A small network was shown many inputs. Here are its activations along a few directions, one row for each input.
In each table, some parts of the input vary, and every possible input appears once, in random order.
A made-up example of a description, with smaller parts first: line(6) and (point or line(11) or (values(2) and ring(8))).
Shared parts are said once, and a part with two or three values counts as separate values.
In the rows, 128 means zero.

Other details of the inputs shift rows strongly along two fixed directions, in all tables alike. That doesn't count.

Rows:
row 1: [ 78 149 119 135 116 139 166 133 152 154 154 120]
row 2: [ 49 202  95  63 161 128 133 174  62 176 155 115]
row 3: [205 127 122 187 121 120 107 100 108 117  97  96]
row 4: [ 93 178 103 100 157 139 137 157  90 172 154  98]
row 5: [124 177 112 158 147 125 130 133  79 167 130  98]
row 6: [175 178 127 182 166 110  90 133  52 132  91 119]
row 7: [188  41 163 148 110 136 129  66 184 101  96 161]
row 8: [196  78 118 138 115 130 111 115 173  98 112 105]
row 9: [199 111 130 149 128  92  78 117  94  84 103 131]
row 10: [203  93 108 130 129 113  79 123 105  93  94 104]
row 11: [ 45 199  97  64 161 132 128 174  65 177 158 116]
row 12: [ 85  94 150  99  87 124 142 143 186  98 161 161]
row 13: [199  65 162 152 130 130 125  66 145 104  89 144]
row 14: [192 183  87 142 187 113  84 128  32 152 103  75]
row 15: [ 54 139 148 128 105 151 169 150 182 124 152 158]
row 16: [ 98  53 180 104  89 154 180  93 228 119 141 174]
row 17: [ 64 106 139  93  95 122 146 144 181 106 165 163]
row 18: [ 57 131 145 132 102 145 168 156 185 131 149 165]
Each input here is: values(3) and (point or ring(5)).
Change only the values(3) part in row 7. List by row number the other rows that result.
Answer: row 13, row 16

Rows:
row 19: [122 152 162 161 144 127 118 127 112 143 105 163]
row 20: [199 102  98 132 139 131 118 122 133 133 124  76]
row 21: [ 96 123 107  88 140 159 113 156 129 135 132 117]
row 22: [168 107 119 153  98 119 117  96 105 133 128  99]
row 23: [118  78 147 146  99 180 208  96 244 116 127 128]
row 24: [ 30 232 150 130 177 133 145 183  68 188 160 174]
row 25: [ 45 197  96  91 130 125 144 192 113 168 166  95]
row 26: [183  87 117  93 160 114 112  98 128 121  98 147]
row 27: [103  78 188 130 124 169 188  91 224 119 124 168]
row 28: [ 27 196 107 118 133 105 156 164  89 160 198 125]
row 29: [178 110  95 149 128 125  99 139 102 132 108  74]
row 30: [132  85 123  88 128 129 128 119 124 113 102 155]
row 31: [158 125 164 172 153 140 117 101 100 143  82 145]
row 32: [ 39  69 180  53  73 149 205  96 252 144 203 177]
row 33: [134  96 136 171  97 163 168 110 185 126 105 124]
row 34: [181  94 100 110 167 139  87 119 140 122 109 102]
row 35: [127  63 142 108  67 146 183  89 227 128 176 129]
row 36: [177 169 109 198 143 123 103 119  91 136  84 114]
row 37: [169 126 119 110 138 110  97 127  77  95  91 142]
row 38: [147 142 125 106 134 112 109 151  85  93 115 146]
row 39: [163 107 153 144 113  89  94  95 108 102 120 136]
row 40: [123 131 115 145 108 103 122 125 116 126 144 111]
row 41: [119  87 164 116  98 115 131  90 135 133 137 144]
row 42: [ 89 191 108 172 139 131 147 157 120 150 139 143]
row 43: [ 44 238  90  97 155 111 137 206  72 171 172  92]
row 44: [175 131 109 121 132 133  71 145 109  84  96 107]
row 45: [165 115 151 153 130  81  95 113  93  92 131 140]
row 46: [174 153 113 128 136 120  72 156 103  80 109 110]
What is each input in this table made of?
Answer: line(4) and (values(2) or ring(5))
Changing only the line(4) part turns row 30 into row 38. The same change can be made to row 22. Which row results?
Answer: row 28
Change only the values(2) part in row 19. List by row number the other rows that result.
Answer: row 36
Which other rows agree with row 32 in the line(4) part? List them by row number.
Answer: row 20, row 23, row 26, row 27, row 34, row 35
